Each row below is a small network's average activation on inputs in which a field has the value named, seen along a few directions.
Values that are neighbours, or in one group, have similar rows; names and order tell nothing.
In the rows, 500 means zero.
Strong random noise was added to every row along 21 fixed directions; ignore it. To show where, here is one row again and again, with new noise each time:
371,667,433,484,603,679,364,570,298,397,375,207,493,605,483,478,465,309,609,519,710,579,567,607,489,48,391,513,488,410,406,497
584,421,403,340,161,515,708,538,573,487,528,518,535,695,591,427,360,365,419,404,660,472,373,453,482,203,442,493,413,569,400,553
446,606,686,565,728,256,533,297,671,492,625,679,499,216,366,721,608,326,494,643,589,427,609,630,682,511,616,472,518,520,815,812
435,577,357,718,460,492,581,411,260,582,409,548,899,464,422,424,390,680,494,365,311,524,455,553,571,295,566,550,634,622,481,388
563,322,432,452,445,778,601,497,638,414,576,552,347,634,649,726,273,459,272,424,547,442,407,365,277,782,567,538,366,393,480,563
445,368,527,304,325,675,604,272,419,656,417,438,456,463,508,443,568,660,709,501,757,422,213,815,641,645,497,570,529,816,696,669
438,215,269,589,613,552,473,428,539,534,460,310,598,503,452,705,431,570,680,587,315,295,546,745,501,416,591,421,579,416,773,444
390,252,431,672,380,541,615,259,822,502,572,616,213,575,577,489,583,338,480,518,574,388,526,535,447,427,513,761,603,758,717,657
620,481,558,284,463,583,508,506,296,480,420,493,363,517,472,262,437,789,583,517,396,598,442,698,728,558,492,373,443,613,343,561
371,415,449,557,349,146,464,565,476,830,734,582,349,390,735,585,710,708,625,609,288,587,231,505,852,400,354,692,295,599,598,538
463,586,245,648,432,840,665,553,556,419,381,231,416,820,583,505,384,447,288,217,447,637,464,288,660,315,415,492,675,418,396,559
456,273,584,554,278,419,632,745,722,596,311,321,532,689,556,570,655,577,543,293,734,376,404,225,337,710,599,638,482,629,810,296
519,709,597,549,676,534,712,646,682,615,590,587,500,695,547,338,495,435,663,450,424,291,526,380,525,360,397,593,497,497,578,391
592,194,450,371,426,542,335,414,746,532,726,394,433,508,499,415,526,503,548,348,476,497,512,603,412,621,395,428,848,356,500,458
381,403,370,470,726,540,169,449,403,504,465,231,521,481,498,730,602,338,619,713,564,629,571,554,212,558,443,535,338,373,462,310
652,496,647,452,267,511,330,604,591,336,595,507,411,571,436,762,565,520,481,694,488,413,639,571,380,720,687,506,355,572,324,509
400,561,573,556,219,495,683,438,787,567,526,554,402,547,523,479,765,207,443,592,513,351,689,408,500,220,553,531,592,574,557,620
534,340,531,529,659,448,173,563,386,265,382,270,418,458,257,448,494,418,454,425,750,782,603,345,493,714,581,719,689,616,589,581
456,502,595,503,569,435,358,583,348,435,362,416,535,334,430,493,520,520,430,390,726,643,427,553,600,256,544,479,593,497,578,755
178,410,518,651,255,633,292,396,248,522,632,682,454,323,657,400,476,411,388,433,359,692,618,505,430,437,455,890,521,330,360,394
373,482,430,487,357,566,388,405,436,618,456,304,492,364,533,628,708,574,515,495,412,651,434,589,708,669,439,467,610,389,509,552
507,516,253,581,816,249,667,341,786,589,545,334,538,446,458,719,457,505,731,493,607,448,316,607,660,568,224,232,615,522,891,534
369,692,439,481,757,576,522,356,269,533,591,626,712,444,454,585,371,167,358,633,346,702,623,346,570,430,545,668,264,350,437,527


Values of GOZU:
zigek: 353,482,529,515,671,480,475,581,420,497,439,624,331,434,543,321,500,344,360,554,535,677,568,294,434,203,434,430,452,494,539,630
kapu: 588,475,573,348,740,351,500,453,362,518,758,440,322,528,392,317,439,578,420,578,522,499,660,308,531,514,701,429,517,626,481,402
mutu: 449,584,546,571,589,544,358,412,515,708,643,625,726,491,491,577,720,518,572,518,238,493,416,722,764,341,591,660,543,487,496,638
gop: 507,466,463,359,476,687,621,342,363,703,728,522,535,552,616,564,450,633,372,548,296,396,465,527,498,455,709,401,423,422,374,468
kiloz: 415,731,615,595,558,792,586,495,527,574,455,647,295,611,546,451,618,602,587,760,424,422,610,361,194,727,488,453,373,851,417,384
sebon: 731,506,590,404,413,336,582,500,569,321,379,555,459,504,556,324,454,517,433,337,623,393,506,572,464,612,494,543,468,317,299,386
puv: 459,433,502,439,446,721,528,626,376,576,748,427,456,647,505,489,337,563,412,406,459,440,448,438,684,178,629,450,623,527,564,700
ren: 605,321,704,233,391,339,395,537,546,696,384,343,505,579,571,419,904,703,462,416,599,546,330,567,555,529,676,454,352,597,397,470
bire: 526,606,517,445,776,596,557,335,490,731,745,529,548,404,586,597,487,758,414,407,470,426,305,529,525,642,529,229,667,435,561,544
sor: 635,547,524,413,453,449,540,350,766,665,871,551,462,578,382,610,652,521,574,661,455,418,434,527,649,686,501,350,627,791,579,642
tugo: 668,529,448,603,617,546,444,560,526,439,389,682,546,498,415,306,533,460,517,609,259,407,503,480,484,522,533,709,615,537,357,608
vago: 686,503,401,426,565,612,622,517,464,521,482,519,742,739,514,450,318,577,481,404,492,352,347,583,468,239,590,453,460,604,421,481
getem: 574,556,530,375,508,501,657,531,547,578,613,491,497,693,558,508,534,389,368,459,367,543,529,323,756,447,617,587,355,441,449,526
fodu: 634,565,544,421,483,568,681,754,512,438,289,487,554,505,478,376,469,378,619,560,391,93,538,466,586,540,545,578,480,192,551,506
GOZU is arranged as a ring.
Going along GOZU from puv by way of its neighbour fodu, in what order are gop, sor, tugo, vago met?
> tugo, gop, vago, sor
Name the neighbours of kapu, in listed order.
> mutu, ren
Name the neighbours of getem, in listed order.
> kiloz, sebon

Values of GIV:
labon: 453,235,254,403,593,630,378,447,529,552,784,187,420,555,521,568,434,337,583,510,228,423,671,574,697,359,502,569,670,53,570,443
nep: 531,641,723,449,521,488,573,510,768,352,720,731,357,700,606,375,415,293,225,99,611,741,511,414,755,471,411,646,444,272,363,625
ketu: 419,646,640,355,302,654,484,605,466,647,607,521,617,550,293,222,556,745,820,434,282,646,612,613,834,629,360,242,767,680,594,387
sige: 518,445,638,280,646,286,549,388,332,564,497,756,696,380,559,275,383,509,542,487,621,556,472,627,335,393,426,375,242,425,477,291
goki: 721,865,629,456,710,346,326,827,515,547,542,421,559,549,505,590,529,826,984,573,598,424,197,747,557,657,171,352,426,558,415,380
nivig: 569,853,465,559,466,594,443,533,475,366,459,453,323,572,576,662,575,421,338,656,584,561,459,428,453,410,409,407,370,593,170,640
dig: 396,656,516,520,593,219,545,468,501,812,986,494,655,339,423,653,545,452,750,660,468,354,421,412,716,590,408,535,623,504,809,444
fikuf: 397,575,490,571,638,139,503,503,568,542,631,324,440,280,409,961,624,426,388,789,558,457,615,363,534,336,657,72,411,492,751,670
kolat: 423,506,586,459,765,817,587,338,605,585,564,703,554,559,589,701,312,609,478,346,673,561,189,753,514,453,497,434,412,725,706,847
nugif: 453,645,456,738,455,325,415,447,485,406,760,665,360,513,476,447,431,348,251,364,685,895,444,63,610,573,437,959,625,811,411,645
teni: 644,281,627,363,510,378,519,566,517,543,528,476,403,387,509,378,538,698,517,350,320,392,517,590,796,707,579,533,612,227,595,529
vor: 574,493,890,371,761,708,120,883,407,458,226,529,753,425,514,642,514,801,532,130,515,720,199,835,689,669,518,545,316,225,496,784
A value of GIV combines one of 3 hidden first parts with one of 4 second parts; all combinations occur once.
fikuf and nivig share the first part; fikuf and nep share the second. Which value has the first part of nep and the second part of nivig?
> ketu
nugif and labon share the first part; nugif and kolat share the second. Which value has the first part of kolat and the second part of labon?
> vor

Values of VER:
bebu: 455,313,365,435,549,793,470,644,357,667,782,487,779,476,500,732,210,437,601,582,277,211,449,416,393,566,619,647,586,263,721,484
lunuv: 524,393,445,206,493,558,418,422,358,599,394,184,630,496,521,602,603,536,535,474,633,529,335,617,541,731,533,410,402,326,474,387
biruk: 501,241,334,562,324,409,510,299,476,332,474,455,589,515,451,509,322,540,374,320,503,598,631,573,498,626,595,494,610,421,515,286
vifu: 267,498,484,586,285,420,547,601,463,551,595,679,494,394,605,499,425,421,456,511,360,643,633,329,375,402,338,453,368,350,482,350
kiz: 619,471,466,531,306,717,507,557,695,561,711,611,539,558,535,510,439,542,517,444,482,272,344,503,300,516,451,493,797,556,443,605
kodas: 455,332,398,487,426,616,330,488,423,642,577,397,711,595,558,539,515,538,500,409,447,614,380,522,314,411,482,591,512,485,374,359
vaza: 490,245,390,423,474,659,354,418,310,610,693,328,519,507,416,646,479,648,549,714,265,368,565,586,498,598,758,466,569,561,557,464
far: 725,568,359,592,699,208,541,416,811,476,393,524,555,505,383,310,706,311,381,515,390,599,586,234,402,546,348,355,682,534,371,451
zulut: 668,518,595,394,412,724,219,427,546,424,804,471,308,467,519,407,538,528,427,511,435,388,636,678,356,444,543,467,836,377,124,581
navaz: 572,463,454,434,672,333,478,536,507,374,466,115,255,568,449,421,534,485,567,469,598,449,645,495,701,414,518,452,582,332,541,417
maz: 419,502,527,503,451,605,437,319,572,617,537,412,433,710,547,475,703,695,578,444,563,637,447,669,436,475,509,436,496,814,397,360
tusul: 605,532,494,446,407,522,374,756,375,562,579,400,374,345,608,638,468,753,611,566,627,341,201,520,490,585,396,464,564,480,504,645
A value of VER combines one of 3 hidden first parts with one of 4 second parts; all combinations occur once.
maz and zulut share the first part; maz and biruk share the second. Which value has the first part of biruk and the second part of zulut?
> tusul
vaza and kodas share the first part; vaza and far share the second. Which value has the first part of far and the second part of kodas?
> vifu

Values of TUD:
difaz: 387,526,488,575,425,416,633,407,561,620,301,577,852,507,599,576,598,418,430,292,662,556,312,526,469,359,482,582,396,527,610,454
gasos: 379,438,413,607,247,539,573,290,459,487,551,487,388,550,587,523,506,431,537,550,577,344,517,562,472,633,525,813,458,603,518,334
pavo: 383,600,407,523,544,670,690,526,606,605,371,449,346,240,472,418,529,501,609,552,476,448,425,401,557,640,216,186,814,415,741,740
pugi: 527,541,410,525,525,409,530,377,492,521,534,473,635,485,440,341,458,436,600,448,564,484,511,515,459,413,382,538,673,586,502,379
lak: 417,592,399,677,610,299,357,464,375,395,386,340,412,352,449,518,548,568,585,552,549,665,544,541,540,543,314,438,536,517,486,399
midol: 310,598,644,461,390,457,452,297,408,587,509,610,666,338,502,636,675,446,466,503,481,648,546,697,730,572,584,535,391,418,548,532
sop: 649,605,512,509,749,475,365,528,496,501,474,543,510,248,486,541,505,616,490,504,531,523,322,521,416,702,369,393,660,402,433,678
pivol: 347,452,288,567,517,471,543,595,272,432,277,490,505,356,447,475,314,471,474,590,444,737,510,303,479,514,381,405,399,474,582,508
rera: 582,500,398,363,576,542,588,565,549,482,435,303,266,501,604,496,540,265,483,578,633,329,404,417,626,393,463,630,511,250,523,708
muru: 519,592,558,561,693,461,585,527,696,618,534,629,534,622,591,571,575,538,572,446,392,442,357,535,613,594,439,563,349,476,588,487
TUD is arranged as a ring.
Going along TUD from sop by way of its neighbour pugi, in what order are difaz, pavo, rera, muru met?
> difaz, muru, pavo, rera
Fewest steps between gasos and pivol?
> 3
